A small network was shown many inputs. Here are its activations along a few directions, one row for each input.
In each table, some parts of the input vary, and every possible input appears once, in random order.
A made-up example of a description, with smaller parts first: one of 5 places around a ring, together with either a single point or one of 9 places along a line or (one of 3 separate values, together with one of 4 places along a line).
Shared parts are said once, and a part with two or three values counts as separate values.

A family of inputs:
r1: [ 22 -11  -5  15  44   6   5 -11 -24   4 -62   9 -30]
r2: [ -5   6  18  -4  49  16   7   5 -13 -15 -32 -18  27]
r3: [-23  13 -18 -22 -55 -52  19  13  67 -13  91  19  17]
r4: [-21  -2 -19 -31 -28 -27  -9  24  50  -6  55   7  18]
r5: [-11   8  -7 -16  -4 -28 -12   0  65   7  50   4  28]
r6: [ -9  23  39  19  15  33   4  -8  -8   3  -9 -35  48]
r7: [  1  17 -31   5 -33 -61   5 -24  68  22  49  37 -31]
r8: [-26  -2 -25 -37 -59 -41   8  31  41 -23  75  13  12]
r9: [ 12  22  20  44  -8  24   7 -31 -27  31 -33 -14  -1]
r10: [ 19 -23   1   9  27  16 -18  -3 -30   8 -48  11 -35]
r11: [-12  16 -33  -2 -75 -62  12 -10  49   9  67  36 -37]
r12: [  3 -10  12  -9  67  16   3  13  -5 -22 -38 -12  18]
r13: [-16 -19  20 -10 -38  76  10  21 -73 -24  14 -40  39]
r14: [ 16   5   1  21  26   7   9 -19 -32  12 -56   2 -21]
r15: [  0 -24  19 -16  50  26 -16  23 -11 -17 -22  -9  15]
r16: [ 24 -26  -4   7  42   5 -11   1 -22   6 -54   0 -36]
r17: [ 31 -12   8  10  20  29  -6  -9 -56  -4 -46  11 -26]
r18: [-12  15 -15 -16 -15 -51  10  -1  86   0  73  20  21]
r19: [-15   1 -39 -17 -79 -51   3   7  22  -1  50  30 -42]
r20: [ 11  14  12  35   3  16   2 -23 -32  22 -38  -8  -9]
r21: [  1 -19   4  11 -61  67  13  -1 -92   0 -10 -23  -8]
r22: [ -8   0 -35  -9 -47 -37 -13   0  32  18  29  24 -34]
r23: [ 11 -11  27 -14  44  40  -7  15 -36 -30 -22  -9  23]
r24: [  5 -26  15 -17  64  15 -11  26  -3 -20 -29 -20  12]
r25: [ 15   9   6  26  13  11   4 -20 -33  18 -45  -3 -17]
r26: [-10  15  31  10  26  25   0   1 -13  -6 -12 -29  40]
r27: [ -6  10  24   0  36  20   1   4 -13  -9 -21 -24  32]
r28: [  3  10 -24   7 -23 -37 -17 -25  46  32  24  21 -23]
Question: Describe the family of inputs behind these rows.
Answer: one of 2 separate values, together with either a single point or one of 5 places around a ring or one of 8 places along a line
Question: Changing only the choice among 2 separate values turns r23 into r17. The same change can be made to r12. Which row results?
Answer: r1
Question: Change only the choice among 2 separate values in r7. List by row number the other rows that result.
Answer: r18

A family of inputs:
r29: [ -4  -5  -7 -18  19 -23 -11  13  37  -6  14   6   7]
r30: [ -4  -1  -6 -15  23 -24   2  10  39  -9  15   6  10]
r31: [ 14 -12  40   9  97  57  -8   4 -49 -14 -82 -30  25]
r32: [-15  -4  -3 -16 -29   3  11  15   2 -16  35  -4  17]
r33: [ -5  11   2 -10  21 -26   5   5  36 -11  15   7  14]
r34: [ -7  11   2  -4  20 -20  -3   1  42   2  14  -2  20]
r35: [  6 -15  43  10  39  80   3  14 -86 -19 -59 -45  31]
r36: [ 11   1 -17  15 -25 -17  -7 -19   6  24   1  20 -37]
r37: [ -2   0   1 -10  17 -16  -9   4  40   0  19   4  14]
r38: [  34  -10   18   34   47   53   -4  -22  -85   14 -100  -12  -27]
r39: [-16   8   4 -10 -32   2  14  10  -2 -16  36  -5  23]
r40: [ 10  -2 -24   9 -21 -25   5 -15   4  14  -4  23 -43]
r41: [-18   9   4  -5 -33   8   6   5   4  -3  35 -15  28]
r42: [  6  11 -15  21 -26 -20   1 -23   7  27  -5  14 -32]
r43: [  9  11 -17  15 -25 -27   8 -19   1  13  -5  23 -38]
r44: [-13  -1   2 -11 -33  12  -2   8   3  -6  40  -9  22]
r45: [  9  -5 -24   6 -24 -24  -8 -10   2  17  -4  23 -45]
r46: [-16  -7  -4 -20 -32   5  -2  18   0 -13  35  -5  14]
Question: Changing only one part turns r39 into r43. The same change can be made to r46. Which row results?
Answer: r45
Question: Describe the family of inputs behind these rows.
Answer: one of 3 separate values, together with either a single point or one of 5 places around a ring
Question: Change only the choice among 3 separate values in r41. List by row number the other rows that result.
Answer: r34, r42
Question: Change only the choice among 3 separate values in r31. List by row number the other rows that result.
Answer: r35, r38

A family of inputs:
r47: [  8  -3 -18   7 -11 -24   1  -8   3   9  -8  19 -38]
r48: [ 11 -14  52   8  84  76  -5  15 -70 -21 -77 -44  43]
r49: [ 10   8  -7  19 -26  -5   5 -19 -18  17  -8  11 -28]
r50: [-10   2   3 -17   5 -14   0  11  40 -11  38  -3  28]
r51: [-15   7  17  -7 -12  20   7  10  -6 -17  24 -17  35]
r52: [ 11   4 -20   6  -8 -28  -2 -13  14  13  -4  25 -32]
r53: [  9  -1 -15  11 -25 -10  -4 -13 -13  16 -10  12 -34]
r54: [  34  -12   22   33   71   53   -5  -21  -77   12 -110  -16  -26]
r55: [-14  -2   8 -15 -12  14  -1  19  -2 -14  22 -16  28]
r56: [-14  -7   8 -19  -4  15  -1  19   3 -17  27 -11  28]
r57: [-11   1   1 -21   5  -6   2  15  24 -17  28  -2  29]
r58: [ 10   5 -17  10 -10 -34  -3 -14  32  19   6  24 -31]
r59: [-14  -5   4 -20   3  -1   5  21  13 -21  24  -8  23]
r60: [  1  11 -18   8  -6 -39  -4 -14  37  20   5  22 -26]
r61: [-16  -1   8  -9 -15  17   8  13  -4 -11  23 -18  32]
r62: [-18   9   2 -18   9 -19  -1  12  44 -10  36  -6  33]
r63: [  9  -5 -15   8 -18  -9  -5 -12  -7  13  -6  18 -34]
r64: [  8   3 -15  18 -28  -5   4 -19 -12  20  -9  11 -31]
Question: Changing only one part turns r48 into r54. The same change can be made to r55. Which row results?
Answer: r53
Question: Describe the family of inputs behind these rows.
Answer: one of 2 separate values, together with either a single point or one of 8 places along a line
Question: Change only the place on the line of 8 in r52. List by row number the other rows that result.
Answer: r47, r49, r53, r58, r60, r63, r64
